These are the activations of a small neural network, seen along a few directions. Each row is one input.
In each table, some parts of the input vary, and every possible input appears once, in random order.
Descriptions start from the smaller parts, as in this example, which fits no table here: one of 2 separate values, together with either a single point or one of 9 places around a ring or (one of 4 places along a line, together with one of 5 places around a ring).
Shared parts are said once, and a part with two or three values counts as separate values.
In the rows, zero is written as 128.

Other details of the inputs shift rows strongly along three fixed directions, in all tables alike. That doesn't count.
These rows show it; all are for the same input, with only those details redrawn:
[117 120 104 102 107 125 146 133 128 87 144 125 125 151]
[123 136 129 120 128 146 143 136 120 150 128 137 102 118]
[115 164 138 123 147 158 143 131 126 186 118 144 79 96]
[132 130 188 157 136 156 94 143 122 194 102 142 112 122]
[153 100 121 129 107 149 169 149 91 150 140 137 114 114]
[94 125 135 108 107 107 82 127 160 56 126 115 153 194]
[89 170 80 77 134 132 167 116 145 101 145 131 87 124]
[94 133 158 121 117 114 67 128 160 83 115 120 148 186]

A family of inputs:
R1: [167 65 103 123 91 131 170 141 84 112 148 119 159 129]
R2: [120 120 102 110 105 125 145 130 124 85 143 135 122 146]
R3: [155 93 138 146 121 114 126 138 117 118 132 112 161 136]
R4: [140 95 147 135 101 131 116 146 114 118 128 127 143 155]
R5: [130 125 195 176 139 123 46 122 146 156 91 136 157 145]
R6: [70 181 102 90 147 106 102 88 182 79 118 124 128 147]
R7: [123 155 116 123 148 147 150 110 124 171 119 144 102 89]
R8: [124 157 128 121 163 141 152 119 131 182 119 124 103 84]
R9: [139 116 158 159 112 134 101 143 121 135 120 143 127 138]
R10: [136 101 78 114 105 102 160 116 123 61 149 119 154 139]
R11: [121 176 125 133 166 143 141 118 129 176 123 142 87 79]
R12: [169 68 99 133 93 123 169 131 91 110 142 126 158 126]
R13: [97 151 169 134 131 107 53 134 173 88 117 117 141 182]
R14: [152 101 177 156 131 134 91 140 119 163 111 120 158 137]
R15: [115 142 89 111 118 128 160 127 127 95 149 142 101 126]
R16: [93 194 89 100 165 123 146 102 158 122 136 133 92 102]
R17: [126 168 134 131 167 145 140 124 126 185 124 133 92 82]
R18: [150 109 179 178 133 130 82 128 122 168 99 137 150 125]
R19: [133 146 130 144 153 130 137 120 129 159 121 132 114 94]
R20: [165 96 98 137 98 133 181 156 88 118 161 137 116 114]
R21: [121 135 200 174 144 129 39 122 148 155 89 137 149 143]
R22: [96 152 67 80 124 114 158 100 146 66 145 124 124 133]
R23: [164 88 134 138 117 137 147 145 94 148 136 119 145 117]
R24: [123 152 147 129 141 147 131 142 128 172 123 133 96 110]
R25: [163 100 111 134 111 138 177 157 90 132 157 132 112 114]
R26: [119 145 120 130 141 110 115 118 147 109 129 126 135 132]
R27: [109 129 131 119 126 93 81 120 163 60 132 105 169 182]
R28: [160 86 128 136 113 135 147 134 99 150 128 125 150 118]
R29: [105 151 131 124 144 124 111 102 151 131 108 129 129 122]
R30: [128 150 136 142 142 142 134 139 123 155 132 146 91 107]
R31: [138 107 72 112 110 99 165 123 123 62 158 115 149 139]
R32: [125 143 137 128 150 142 131 116 130 179 109 129 117 99]
R33: [141 116 96 108 125 123 168 129 115 122 145 116 135 117]
R34: [94 147 153 136 137 104 52 105 173 85 107 125 158 171]
R35: [151 95 121 136 117 109 130 136 120 102 141 110 160 143]
R36: [87 192 99 88 170 124 145 101 163 137 126 117 98 104]
R37: [154 114 161 158 139 128 110 138 117 166 120 124 142 119]
R38: [142 98 147 136 117 130 110 129 120 134 119 121 159 142]
R39: [155 100 148 144 116 144 141 157 98 158 134 131 121 123]
R40: [144 85 126 125 88 126 134 148 111 96 140 122 148 159]
R41: [83 184 92 85 160 127 154 94 161 130 122 121 101 101]
R42: [156 94 134 145 97 143 145 148 96 141 133 142 126 125]
- What is each input in this table made of? => one of 6 places around a ring, together with either one of 2 separate values or one of 5 places along a line
- Changing only the place on the ring of 6 turns R4 into R39. The same change can be made to R1. Which row results? => R23
- Which other rows agree with R37 in the place on the ring of 6? List them by row number. => R3, R13, R17, R25, R27, R35
- Which other rows does R4 become when the choice among 2 separate values takes its other values? List them by row number. => R40
- Which other rows does R9 become when the choice among 2 separate values takes its other values? List them by row number. => R15
- Start at R10 and move only the place on the line of 5, one step at a time. The first step leads to R18. Which rows follow, in order? => R5, R34, R21

A family of inputs:
R43: [96 161 148 128 143 119 105 127 167 132 109 125 107 139]
R44: [110 126 130 103 127 121 119 129 142 102 129 104 140 152]
R45: [141 117 119 125 120 160 167 128 94 167 126 146 106 92]
R46: [118 146 133 140 137 136 133 115 135 161 106 147 104 105]
R47: [127 133 126 126 138 121 149 131 138 146 122 118 116 117]
R48: [133 114 104 127 104 126 167 134 120 114 136 136 112 125]
R49: [105 165 137 137 158 120 91 103 156 124 114 132 128 121]
R50: [178 42 231 200 101 145 45 149 95 179 84 128 197 156]
R51: [138 102 111 139 104 110 122 126 120 69 142 130 153 149]
R52: [107 167 138 115 158 124 91 111 155 139 120 123 134 134]
R53: [148 113 104 121 120 131 143 122 107 128 143 135 144 124]
R54: [149 117 115 134 135 134 175 127 111 173 124 127 117 86]
R55: [133 151 132 140 160 130 130 120 129 158 125 126 118 93]
R56: [136 110 103 120 119 98 139 136 131 63 155 105 152 152]
R57: [101 168 137 121 144 132 88 110 150 132 118 145 122 138]
R58: [148 114 116 137 118 123 154 150 110 110 151 125 120 123]
R59: [117 135 125 135 120 114 110 130 140 81 138 132 127 148]
R60: [102 170 145 117 147 129 93 131 153 134 126 130 113 145]
R61: [140 103 115 111 119 134 155 128 109 127 133 113 143 121]
R62: [122 144 129 137 144 133 135 109 138 166 106 137 115 100]
R63: [108 125 133 107 116 126 117 137 140 96 129 113 131 158]
R64: [144 117 112 124 108 136 145 142 106 121 150 142 122 135]
R65: [140 119 125 125 117 162 170 141 95 167 132 144 94 97]
R66: [132 115 104 104 115 108 131 136 129 80 155 109 155 164]
- Changing only one part turns R50 into R53. The same change can be made to R44. Which row results? => R66
- What is each input in this table made of? => one of 4 separate values, together with one of 6 places around a ring
- Which other rows does R48 become when the choice among 4 separate values takes its other values? List them by row number. => R59, R64, R65
- Start at R58 and move only the place on the ring of 6, one step at a time. The first step leads to R59. Which rows follow, in order? => R51, R49, R55, R56
